A small network was shown many inputs. Here are its activations along a few directions, one row for each input.
In each table, some parts of the input vary, and every possible input appears once, in random order.
Descriptions start from the smaller parts, as in this example, which fits no table here: one of 4 places along a line, together with either a single point or one of 11 places around a ring or (one of 3 separate values, together with one of 8 places around a ring).
Shared parts are said once, and a part with two or three values counts as separate values.
In the rows, 128 means zero.

A family of inputs:
r1: [162  90 114 129 179 191  92 147 174 150 143 123]
r2: [123 162 139 153 100 135 144  81  74 150 135 119]
r3: [ 80 131 164  93  94  59 186 129  77  74  83 137]
r4: [133  76 126 118 146 126 114 175 154 126 104 145]
r5: [160 162 107 123 114 101 116 118 183 139 136 116]
r6: [143 104 109 149 150 165  96 127 145 138 144 131]
r7: [161 102 115 142 178 193  86 141 164 178 163 116]
r8: [ 89 156 149 124  97  98 166  82  73  89 126 128]
r9: [124 121 114 139 127 137 127 110 121 128 149 123]
r10: [114 145 128 137 111 118 149  97  89 115 124 132]
r11: [133 139 125 156 119 155 120  95 107 163 159 110]
r12: [113 157 130 150 109 120 144  90  79 143 144 125]
r13: [ 97 172 160 139  85 113 162  65  57 124 138 117]
r14: [152  65 134  99 175 152 111 195 180 138 104 135]
r15: [125 198 143 108  84  62 155  90 135 100 112 121]
r16: [ 76 154 155 115  95  80 174 114  80  77 114 132]
r17: [114  94 128 109 125  99 144 158 129 114 109 135]
r18: [ 79 147 154  98  94  76 176 123  74  68  94 140]
r19: [129 101 115 140 148 147 103 160 154 126 132 137]
r20: [103 135 133 111 108  96 158 138  92  95  93 145]
r21: [148  88 121 120 176 172 100 179 181 138 131 128]
r22: [151  81 122 104 174 168 102 188 176 131 113 137]
r23: [172 106 124 145 168 209  86 132 160 186 155 110]
r24: [142 116 112 162 150 167  89 121 136 167 163 125]
r25: [202 137 114 114 165 154  83 156 231 157 132 112]
r26: [122 134 116 153 128 139 120 104 111 156 168 116]
r27: [132  93 115 122 146 142 105 169 149 119 114 147]
r28: [ 87 167 152 136  95  98 162  75  62 117 146 124]
r29: [181 148 106 132 136 129  87 135 205 147 131 123]
r30: [110 119 119 130 126 119 134 142 129 116 137 128]
r31: [114 111 119 113 125 115 136 152 124 108 119 137]
r32: [105 118 143 106 107  80 168 145  96 101  83 143]
r33: [152 121 120 165 140 183  89 111 132 174 156 118]
r34: [101 143 134 128 108 100 157 129  96 103 112 136]
r35: [150 186 122 121  98  82 138 105 152 126 111 125]
The inputs of r26 and r28 match in every part but one. If r11 is changed in the same way as r26 into r28, which row does it become? -> r13
What do these inputs look like to the network? -> one of 5 places along a line, together with either a single point or one of 6 places along a line
Change only the place on the line of 6 in r23. List by row number the other rows that result. -> r1, r7, r14, r21, r22
Which other rows agree with r20 in the place on the line of 5? List them by row number. -> r2, r10, r12, r32, r34, r35
Which other rows agree with r4 in the place on the line of 5? List them by row number. -> r6, r19, r24, r27, r29, r33

A family of inputs:
r36: [159 120 130 124 150 158 109 138 160 158 132 119]
r37: [152 110 106 134 148 135  97 156 180 145 139 128]
r38: [169 132 128 113 144 144 110 138 175 142 116 120]
r39: [ 83 165 142 135  63  64 181  90  46  99 107 137]
r40: [ 56 172 168  99  74  51 205  91  44  56 107 132]
r41: [ 66 189 156 118  65  53 198  77  49  68 107 130]
r42: [163 122 104 124 145 135  96 148 192 133 130 127]
r43: [ 65 151 164 107  76  60 196  99  50  75 100 135]
r44: [152 110 105 135 151 149  95 148 177 149 146 126]
r45: [161 127 127 132 154 176 103 132 156 161 141 116]
r46: [148  95  99 149 158 165  93 143 159 154 155 128]
r47: [145  44 116  98 185 158  99 228 189 114  90 153]
r48: [ 71 155 148 119  75  60 188 100  44  92 105 135]
r49: [159 121 132 123 147 144 111 146 163 154 125 121]
r50: [154 105 125 137 158 174 107 133 143 163 141 122]
r51: [152 106 129 149 162 198  94 124 135 169 155 117]
r52: [ 79 195 146 133  59  54 181  67  46  88 112 138]
r53: [145  96 103 161 162 188  80 134 151 161 169 123]
r54: [154 117 102 143 155 167  89 142 173 152 155 123]
What do these inputs look like to the network? -> either a single point or one of 6 places around a ring or (one of 2 separate values, together with one of 6 places along a line)
Start at r40 and move only the place on the ring of 6, one step at a time. The first step leads to r41. Which rows follow, in order? -> r52, r39, r48, r43

A family of inputs:
r55: [118 109 104 151 135 145 110 133 121 129 146 137]
r56: [129 110 117 149 143 155 112 129 126 156 157 122]
r57: [112 100 138 118 154 156 129 148 123 114 132 130]
r58: [ 90 198 154 120  67  57 182  81  68  92 108 128]
r59: [136 129 135 101 143 126 126 143 165 107 121 124]
r60: [114  81 136 118 138 127 133 167 116 120 102 145]
r61: [ 72 157 154 129  78  82 186  75  36  95 122 129]
r62: [142 138 102 138 124 115 108 129 164 122 135 132]
r63: [153 115 130 148 152 189 103 121 127 171 145 118]
r64: [140 115 126 100 129 100 137 168 154 116  88 140]
r65: [153 139 114 133 131 126 109 125 168 149 146 117]
r66: [177 144 126 132 143 158 101 117 169 166 134 114]
The inputs of r61 and r58 match in every part but one. If r60 is changed in the same way as r61 into r58, which row does it become? -> r64
What do these inputs look like to the network? -> one of 2 separate values, together with either a single point or one of 5 places along a line

A family of inputs:
r67: [140 154 138 134 120 139 133  98 116 152 138 113]
r68: [127 112 148  99 133 113 146 155 129 115  92 135]
r69: [109 160 117 123  94  66 144 115 132  95 127 132]
r70: [ 80 127 124 152 108 114 144 103  71 112 153 132]
r71: [169  57  92 160 199 228  52 171 186 187 171 126]
r72: [ 94 139 118 139 102  93 147 107  97 106 141 132]
r73: [154 176 136 119 112 111 131 107 151 140 124 113]
r74: [103 152 118 131 100  80 145 112 114 103 133 133]
r75: [125 142 144 148 127 161 132  95  89 158 149 114]
r76: [148 168 138 127 118 125 132 104 132 149 130 114]
r77: [199  89  85 134 187 181  52 184 250 167 147 124]
r78: [119  98 148 105 135 127 147 150 112 119 101 134]
r79: [194  81  86 141 192 194  52 181 231 176 152 126]
r80: [123 156 119 150 102 115 133  87 103 132 143 124]
r81: [133 132 158 108 136 147 144 118 114 129 116 118]
r82: [132 120 146  91 128  99 145 158 148 106  86 134]
r83: [ 75  96 126 139 120 122 145 140  69 100 128 145]
r84: [185  68  87 148 194 207  53 176 214 180 160 125]
r85: [137 178 118 134  94  88 130  95 138 122 130 124]
r86: [ 89 108 120 127 114 101 148 143  95  93 116 146]
r87: [104  87 154 118 140 148 145 147  85 126 113 135]
r88: [107 144 126 164 108 137 131  82  77 138 155 125]
r89: [147 154 156  94 129 120 142 126 150 117 101 118]
r90: [118 120 164 121 142 169 143 114  87 136 127 120]
r91: [142 146 158 101 134 134 143 123 131 126 107 119]
r92: [131 169 120 142 100 102 131  92 120 130 135 125]
r93: [103 130 119 112 107  73 147 152 131  81 101 147]
r94: [ 97 122 120 120 112  88 147 148 112  90 107 148]
What do these inputs look like to the network? -> one of 4 places along a line, together with either a single point or one of 6 places around a ring
The inputs of r75 and r67 match in every part but the place on the line of 4. If r90 is changed in the same way as r75 into r67, which row does it become? -> r81
Change only the place on the line of 4 in r68. List by row number the other rows that result. -> r78, r82, r87
Start at r93 and move only the place on the line of 4, one step at a time. The first step leads to r94. Which rows follow, in order? -> r86, r83
